Each row below holds a small network's activations on one input, seen along a few directions.
In each table, some parts of the input vary, and every possible input appears once, in random order.
Descriptions start from the smaller parts, as in this example, which fits no table here: one of 8 places around a ring, together with either a single point or one of 11 places around a ring or (one of 3 separate values, together with one of 4 places along a line).
Shared parts are said once, and a part with two or three values counts as separate values.
(in the rows, 128 means zero)

Other details of the inputs shift rows strongly along two fixed directions, in all tables alike. That doesn't count.

A family of inputs:
R1: [ 73  44  93  93 137 139  63 116  89 169 104 121]
R2: [183 209 104 176 157  81 214 145 136  28 166 109]
R3: [113  84 103 126 155  94 106 119  80 112 111 113]
R4: [ 69  95 134 140 147 114 108 108  59 157 107  96]
R5: [ 81 102  72 137 124 117 109 135  88 126 131  81]
R6: [ 78  92 108 117 101 118  86 123 111 143 107  75]
R7: [ 75  85 131 132 136 122 106 102  80 185 112  95]
R8: [ 98  68  87 135 163 125 112 113  93 125 124 107]
R9: [ 64  89  79 120 126 121 101 128  96 140 126  78]
R10: [164 169 207 104  95 166 134 136 185 164 112 175]
R11: [175 175 240 108  75 205 132 131 222 163 118 180]
R12: [ 96 129 124 155 162 109 137 109  63 131 124 108]
R13: [188 208 140 175 188  66 232 143 113  68 148 142]
R14: [123 137 118 162 170 100 187 113  99 128 143 115]
R15: [205 150 205  89  80 187 116 140 233 128 117 193]
R16: [168 193  88 172 147  91 195 146 128  51 161 109]
R17: [ 80  49 127 114 124 142  58 104  90 145 100 104]
R18: [ 87 117  99 195 160  72 114 119 110 118 144 116]
R19: [126 143 102 152 179  76 190 121  85 130 139 122]
R20: [ 90 106 159 116 104 187  89 122 120 192 114 140]
R21: [165 174 225 101  87 224 139 137 222 167 135 192]
R22: [149 176 112 194 166  58 163 142 149  87 160 155]
R23: [ 97 102 170  90  97 157  83 116 128 212 104 139]
R24: [190 145 104 171 179  95 210 122 145  59 160 131]
R25: [199 198 196  90  57 171 140 161 247 116 130 170]
R26: [140 115 105 155 166 108 138 113  95  80 133 117]
R27: [ 76  36 123 108 114 144  48 100  99 167  88  99]
R28: [185 179 191  79  50 179 124 154 243 141 137 164]
R29: [103 133  68 128 129  92 119 138  83 113 130  99]
R30: [ 82  47 100 120 125 159  63 113  92 157 111 114]
R31: [155 132  96 146 173  88 150 124  93  75 134 131]
R32: [ 85 107 116 123 138 132 108 128  76 179 114 130]
R33: [ 87  42 102 100 127 118  63 107  90 172 102 106]
R34: [ 64  85  83  96  96 135  65 139  93 167 113 100]
R35: [124  72 150 106 103 165  79 108 152 158 115 127]
R36: [183 204 118 171 198  81 243 147 124  83 159 150]
R37: [100  67  80 121 145 123  88 125  79 141 115 122]
R38: [192 149  94 156 182  79 207 130 137  66 155 142]
R39: [188 196 178  84  72 187 147 167 244 120 147 180]
R40: [191 216 124 198 187  92 238 135 114  63 163 142]
R41: [ 84 118  82 115 124  94  98 130  77 121 120  91]
R42: [181 190  91 173 159  75 234 142 154  46 174 105]
R43: [109 141 103 146 162  98 143 123  61 140 124 128]
R44: [ 96  98 140  95  71 157  76 124 156 167 119  98]
R45: [ 90  67  84 137 145 128  82 105  68 130 115 106]
R46: [160 123 172  81  77 203  72 131 185 152 116 189]
R47: [163 172 201  73  47 186 100 156 223 133 123 165]
R48: [143 164 101 164 151  74 180 141 113  56 147  86]
R49: [143 147 162  73  59 176 110 144 211 154 133 155]
R50: [140 162 209  88  85 192  99 129 167 175 115 185]
Description of these inputs: one of 2 separate values, together with either a single point or (one of 3 separate values, together with one of 8 places around a ring).
Question: Changing only the choice among 2 separate values turns R9 into R39. The same change can be made to R35. Which row results?
Answer: R33
Question: Which other rows does R36 become when the choice among 2 separate values takes its other values? List them by row number.
Answer: R21
Question: Start at R19 and move only the place on the ring of 8, one step at a time. The first step leads to R36. Which rows follow, in order?
Answer: R32, R43, R50, R13, R10, R23
Question: Which other rows does R38 become when the choice among 3 separate values takes its other values? List them by row number.
Answer: R19, R49

A family of inputs:
R51: [ 77  56  62 135 182 106 100 110  33 148 110  98]
R52: [111 151 186  73  66 189  74 131 159 185 109 157]
R53: [ 75  45  67 127 170 101 100 100  51 160 117  98]
R54: [183 220 143 166 142  87 200 153 155  87 148 152]
R55: [ 84  51  97 140 166 104 101  97  52 138 107  84]
R56: [189 213 153 164 147 101 220 144 153  78 157 122]
R57: [174 118  58 134 130  93 138 145 155  30 150  97]
R58: [106 147 191 102  64 184  81 135 186 182 131 159]
R59: [145 110 181  86  91 194  74 119 159 161 109 181]
R60: [183 202 142 156 145  91 223 146 159  97 147 129]
R61: [173 129 118 159 180  83 196 122 120  84 137 132]
R62: [199 170 138 180 173 108 191 140 162  66 163 164]
R63: [139 106 188  94  91 185  58 126 177 172 104 183]
R64: [157 135 118 177 175 114 174 120 121  78 142 131]
R65: [ 48  77  17 113 103  74  73 131  78 108 119  33]
R66: [114 151 185  74  69 206  97 142 169 183 114 166]
R67: [ 31  91  85 147 145  98 101 108  44 155 114  63]
R68: [114 134 175  78  66 187 103 137 172 193 125 154]
Question: Changing only one part turns R56 into R55. The same change can be made to R67. Which row results?
Answer: R64
Question: Describe the family of inputs behind these rows.
Answer: one of 2 separate values, together with either a single point or one of 8 places around a ring

A family of inputs:
R69: [111  83  40 161 198  70 163 117  50  96 138  82]
R70: [239 198 191 155 113 165 186 140 248  63 165 193]
R71: [ 57  88 130  97 124 120  71 113  65 201  97 122]
R72: [ 30  86  91 115 104 124  44 121  77 167 111  86]
R73: [218 238 212 139 109 162 186 162 210 107 152 209]
R74: [200 169 143 142 116 123 171 142 197  64 148 124]
R75: [148 172 130 133 120 117 184 147 165 100 149 109]
R76: [161 118 182  74  82 188  82 133 202 154 118 189]
R77: [111  96 165  97 113 193  98 113 131 190 106 152]
R78: [ 95 125  83 175 198  51 196 116  37 114 138  71]
R79: [146 144 112 171 187  89 166 130  84 101 129 145]
R80: [128 156 107 157 173  96 193 128  78 122 141 111]
R81: [204 178 127 125 119 144 185 151 188  67 153 141]
R82: [ 94  83 110  94  90 145  46 135 117 141 105 122]
R83: [116  98 189  97 105 192 105 112 155 184 108 149]
R84: [141 140 209 110  95 211  84 120 182 165 118 192]
R85: [152 134 207  83  97 192  96 125 182 178 106 198]
R86: [ 77 102 138 104  77 144  73 126 145 174 111  92]
R87: [ 64  53  81  82 110 113  44 119  79 153  96  95]
R88: [156 119  65 148 183  75 176 128  91  88 144 118]
R89: [236 212 181 143  90 160 180 150 251  47 162 174]
R90: [ 78  59 109  89  96 146  71 118 115 150 109  83]
R91: [178 157 126 162 154 123 156 133 155  70 156 154]
R92: [103  73 128 103 107 157  51 127 124 158 110 147]
R93: [111 137  97 187 189  50 184 115  58 112 136  78]
R94: [ 92 143  77 192 201  51 164 118  28 102 142  93]
R95: [ 68 107 134 113  74 149  66 123 139 165 116 107]
R96: [ 75  77 103 106  98 146  40 119 106 137 112 105]
R97: [106 151  53 169 168  45 158 149  66  84 139  89]
R98: [141 129 214 117  87 205  94 112 191 168 115 182]
R99: [135 160  94 154 180  70 194 129  65 120 139 116]
R100: [ 80  45 118 101 119 150  78 108 111 166 112 102]
R101: [ 78 110 168 125  97 157  80 109 117 185 113 131]
R102: [ 96  56 132 112 109 148  66 107 132 164 111 108]
R103: [179 154  90 123 135 103 170 144 140  75 143 125]
R104: [153 140 103 150 187  92 187 121  85 116 131 137]
R105: [185 165 163 170 164 117 194 122 156 101 139 143]
R106: [177 197 129 115 107 126 179 157 178 107 148 145]
R107: [106 143  48 158 170  63 185 139  70  94 144  70]
R108: [ 95 125 140  76  77 146  75 140 150 170 111 134]
Question: Changing only one part turns R83 into R77. The same change can be made to R78. Which row results?
Answer: R80
Question: Changing only one part turns R102 into R70. The same change can be made to R105. Which row results?
Answer: R98
Question: Describe the family of inputs behind these rows.
Answer: one of 5 places around a ring, together with one of 8 places around a ring
Question: Which other rows does R106 become when the place on the ring of 8 takes its other values? List them by row number.
Answer: R72, R75, R86, R95, R97, R107, R108
